Each row below holds a small network's activations on one input, seen along a few directions.
In each table, some parts of the input vary, and every possible input appears once, in random order.
Descriptions start from the smaller parts, as in this example, which fits no table here: line(6) and (point or (values(2) and ring(5)) or ring(11)).
Shared parts are said once, and a part with two or three values counts as separate values.
In the rows, zero is written as 128.

Other details of the inputs vary at random and push rows far along two fixed directions, the same in every table; ignore that.
These rows show it; all are for the same input, with only those details redrawn:
[114 120 127 130 117 111 119 152 114 120 150 118]
[129 135 120 105 145 124 137 122 125 132 121 135]
[129 134 120 105 146 124 137 122 125 132 121 135]
[113 121 128 131 116 113 119 153 113 120 150 117]
[129 134 120 105 146 123 137 122 125 132 121 135]

Rows:
x1: [151 126 122 123 138 130 139 112 128 120 122 147]
x2: [136 114 127 141 105 117 117 148 113 110 147 129]
x3: [109 120 127 150 123 121 129 141 121 124 165 121]
x4: [116 120 120 133 123 124 111 160 128 126 150 107]
x5: [119 111 138 147 105 116 121 135 128 125 151 122]
x6: [132 131 123 105 140 129 123 122 141 125 110 132]
x7: [124 121 127 119 149 135 133 124 145 147 113 129]
x8: [ 89 214 170 160  92 228 134 110 103 132 117 135]
x9: [147 129 118 113 126 123 143 111 123 123 116 143]
x10: [144 134 145 159 114 114 112 146 117 116 134 108]
x11: [144 120 124 126 137 136 125 118 147 144 113 140]
x12: [147 125 125 125 139 131 135 106 133 128 126 144]
x13: [130 130 126 120 140 122 144 109 128 117 121 149]
x14: [142 123 128 121 128 129 140 104 142 138 121 135]
x15: [128 123 124 112 142 134 121 119 146 131 105 128]
x16: [149 130 119 106 125 125 135 115 127 125 113 133]
x17: [122 127 118 125 151 133 138 123 149 152 123 135]
x18: [144 116 126 119 129 137 131 116 146 141 106 128]
x19: [126 114 129 131 105 119 105 149 123 117 138 112]
x20: [149 126 118 106 129 133 125 118 137 129 109 126]
x21: [ 90 208 156 160 105 238 131 131 108 148 114 118]
x22: [ 86 216 166 161 100 230 138 114  99 142 123 130]
x23: [123 130 125 122 151 125 144 107 130 134 132 142]
x24: [138 110 126 133 109 125  99 156 128 117 140 112]
x25: [136 120 122 113 137 135 121 116 142 135 104 125]
x26: [132 111 129 146 100 112 129 136 114 109 149 126]
x27: [115 122 121 132 120 116 122 156 118 122 154 114]
x28: [126 106 130 149 100 118 115 142 134 132 140 119]
x29: [106 110 132 149 120 117 117 150 133 138 148 121]
x30: [132 134 124 105 137 122 133 119 130 122 114 139]
x31: [139 130 121 112 131 121 141 111 121 122 116 146]
x32: [127 115 133 150  99 119 125 130 117 116 154 122]
x33: [129 136 112 114 149 126 147 122 126 130 128 141]
x34: [147 116 126 122 138 142 123 123 148 140 107 132]
x35: [127 120 131 118 141 134 130 121 149 137 107 133]
x36: [124 113 131 146 106 111 127 136 112 108 150 129]
x37: [128 133 115 122 152 127 150 116 128 128 131 141]
x38: [115 120 130 137 108 110 123 145 114 107 146 132]
x39: [149 141 136 129 143 108 135 110 128 127 105 125]
x40: [136 117 128 119 135 135 130 117 144 140 106 131]
x41: [114 118 127 131 119 120 109 156 124 124 146 110]
x42: [113 122 128 131 116 114 119 152 113 120 150 118]
x43: [109 109 136 148 112 115 114 146 137 128 141 126]
x44: [132 122 126 124 134 129 131 112 144 143 111 140]
x45: [141 131 122 105 131 123 133 115 125 125 113 136]
x46: [127 129 129 121 142 123 140 104 134 124 126 146]
x47: [131 107 128 143 109 134  97 153 132 122 135 107]
x48: [124 129 123 123 151 131 145 116 145 146 133 134]
x49: [121 143 139 159 128 113 124 150 117 124 144 103]
x50: [109 109 128 138 122 123 107 154 130 129 141 106]
x51: [127 133 118 112 146 121 144 119 121 129 124 144]
x52: [138 113 127 133 106 117 110 152 119 113 144 119]
x53: [127 131 122 120 149 123 148 113 124 127 127 145]
x54: [126 126 114 115 154 139 127 127 146 143 116 120]
x55: [146 123 129 124 137 134 133 111 144 137 123 139]
x56: [120 139 144 156 126 107 122 146 113 122 139 107]
x57: [123 141 150 157 116 107 118 143 117 112 133 111]
x58: [129 105 127 139 102 126 105 146 131 123 134 104]
x59: [135 125 127 121 136 123 141 100 130 128 125 143]
x60: [158 141 134 130 137 110 137 109 130 127 105 121]
- The inputs of x58 and x15 match in every part but one. If x14 is changed in the same way as x58 into x15, which row does it become? => x8
- The inputs of x23 and x3 match in every part but one. If x50 is changed in the same way as x23 into x3, which row does it become? => x54
- Describe the family of inputs behind these rows. => line(6) and (point or ring(9))
- List by row number the other rows that have the line(6) part in common with x12. => x1, x2, x10, x11, x24, x34, x47, x52, x55
- List by row number the other rows that have the line(6) part in common with x25. => x5, x19, x31, x36, x39, x40, x44, x45, x59

Rows:
x61: [120 126 128 133 126 119 126 140 122 125 141 122]
x62: [137 133 125 120 133 128 135 117 126 126 122 137]
x63: [132 134 125 116 134 128 135 118 125 124 121 136]
x64: [118 126 128 135 127 121 126 139 124 126 142 122]
x65: [130 133 124 117 134 128 138 119 125 128 123 137]
x66: [125 118 132 140 120 122 121 135 132 128 135 119]
x67: [132 119 132 136 117 119 118 136 128 121 131 119]
x68: [ 93 201 158 161  95 219 120 134 100 134 120 119]
x69: [137 128 124 122 132 135 131 120 134 133 117 132]
x70: [134 132 124 117 139 133 126 125 132 131 115 127]
x71: [134 130 124 115 132 133 128 122 132 131 116 131]
x72: [138 135 129 123 135 124 135 115 126 124 119 135]
x73: [127 120 133 139 118 122 121 136 130 127 134 119]
x74: [132 117 128 134 117 125 117 137 128 122 133 122]
x75: [124 114 129 138 120 126 119 138 134 129 136 124]
x76: [122 123 134 142 122 118 127 133 125 124 139 127]
x77: [135 127 126 123 134 136 130 119 137 135 119 132]
x78: [132 128 130 127 136 132 130 118 139 135 116 132]
x79: [121 123 129 133 124 126 119 143 129 130 135 117]
x80: [137 130 128 124 133 129 132 119 134 132 115 130]
x81: [125 134 125 121 144 129 135 123 131 133 124 134]
x82: [128 133 125 118 136 129 137 118 128 130 125 136]
x83: [125 124 133 140 120 117 127 133 122 123 140 125]
x84: [130 130 126 125 137 131 137 117 132 131 124 139]
x85: [125 125 127 130 125 116 123 141 120 119 138 122]
x86: [125 119 129 137 120 119 127 135 124 124 143 127]
x87: [123 122 132 141 122 117 128 132 124 124 141 124]
x88: [132 134 124 115 134 127 135 119 125 126 122 137]
x89: [122 125 126 132 125 116 127 141 120 123 140 122]
x90: [125 126 128 131 121 126 117 143 125 126 132 117]
x91: [124 131 126 120 138 130 137 119 131 131 124 139]
x92: [134 129 125 116 133 134 127 121 132 129 116 131]
x93: [131 130 125 124 137 131 138 116 132 132 126 136]
x94: [124 116 127 130 118 122 120 140 127 126 135 122]
x95: [127 125 132 138 118 115 128 134 120 121 138 125]
x96: [132 132 123 118 138 133 130 126 133 135 117 127]
x97: [131 124 133 137 115 122 119 136 126 123 131 120]
x98: [126 132 124 119 138 130 138 117 130 131 126 136]
x99: [129 126 132 137 118 115 125 134 119 118 137 125]
x100: [138 132 125 120 134 129 135 117 127 124 122 137]
x101: [127 127 126 120 136 136 129 122 138 136 118 134]
x102: [125 114 128 138 120 125 120 137 133 129 138 121]
x103: [130 128 125 118 135 134 130 121 135 135 119 131]
x104: [132 138 124 117 140 126 134 123 125 127 121 132]
x105: [128 130 124 120 142 135 129 124 138 138 120 127]
x106: [120 117 128 133 120 126 120 138 131 129 137 121]
x107: [139 129 125 120 131 134 128 120 133 131 117 132]
x108: [128 119 127 135 118 117 127 136 121 121 141 127]
- The inputs of x64 and x105 match in every part but one. If x65 is changed in the same way as x64 into x105, which row does it become? => x94
- The inputs of x89 and x96 match in every part but one. If x62 is changed in the same way as x89 into x96, which row does it become? => x107
- Describe the family of inputs behind these rows. => values(2) and line(4) and line(6)
- A walk changes only the line(4) part. It starts at x81 and steps to x91. List the rest of the walk in order. => x84, x76
- Which other rows does x66 become when the values(2) part takes its other values? List them by row number. => x87
- Which other rows does x75 become when the line(6) part takes its other values? List them by row number. => x69, x74, x77, x102, x107
- Which other rows does x103 become when the line(4) part takes its other values? List them by row number. => x73, x77, x79
- Which other rows does x83 become when the values(2) part takes its other values? List them by row number. => x73

Rows:
x109: [166 118 116 101 145 113 145  95 138 125 107 153]
x110: [133 192 136 115 118 199 145  91 106 127  96 154]
x111: [114 167 158 157  90 180 105 139 115 130 110 109]
x112: [153 115 117 113 166 102 158  92 150 140 116 151]
x113: [105 166 151 165  95 177 136 123 103 125 146 136]
x114: [ 88 179 147 150 112 169 132 140  97 123 141 124]
x115: [109 171 141 139  88 178 122 135  89 112 133 128]
x116: [118  52 114 137  95  37  96 193 114  91 188 100]
x117: [126 179 151 160  91 169 122 131  96 116 125 116]
x118: [170 122 119 107 149 107 146  96 139 127 102 145]
x119: [157 115 102  91 160 141 119 127 158 148  96 123]
x120: [106 176 152 169 105 170 133 129 104 129 139 121]
x121: [123 136 143 158  95 120 108 159 100 107 150 101]
x122: [137 125 114 101 180  97 151 106 145 138 116 143]
x123: [137 110 123 109 169 112 136 106 166 155  98 137]
x124: [100 178 153 164 112 170 131 133 100 129 140 117]
x125: [ 86 174 143 146 106 175 134 139  96 124 144 129]
x126: [143 117 112  85 153 131 122 119 155 144  92 127]
x127: [149  93 121 116 155 121 140  88 176 151 102 149]
x128: [103  47 114 148 104  46 108 184 123 106 203 112]
x129: [137  33 131 166  76  62  83 173 147 106 170  99]
x130: [153 133 116  95 163 102 139 109 134 125 102 137]
x131: [128 107 109  90 170 122 133 116 166 156 106 133]
x132: [137 115 111 100 160 114 154  96 143 138 123 159]
x133: [104  75 120 158 107 109  89 196 138 132 179  87]
x134: [147 132 113  88 161 106 141 112 130 123 103 141]
- Describe the family of inputs behind these rows. => values(2) and (line(4) or ring(9))
- The inputs of x118 and x112 match in every part but the values(2) part. If x129 is changed in the same way as x118 into x112, which row does it become? => x127
- Which other rows does x117 become when the values(2) part takes its other values? List them by row number. => x120
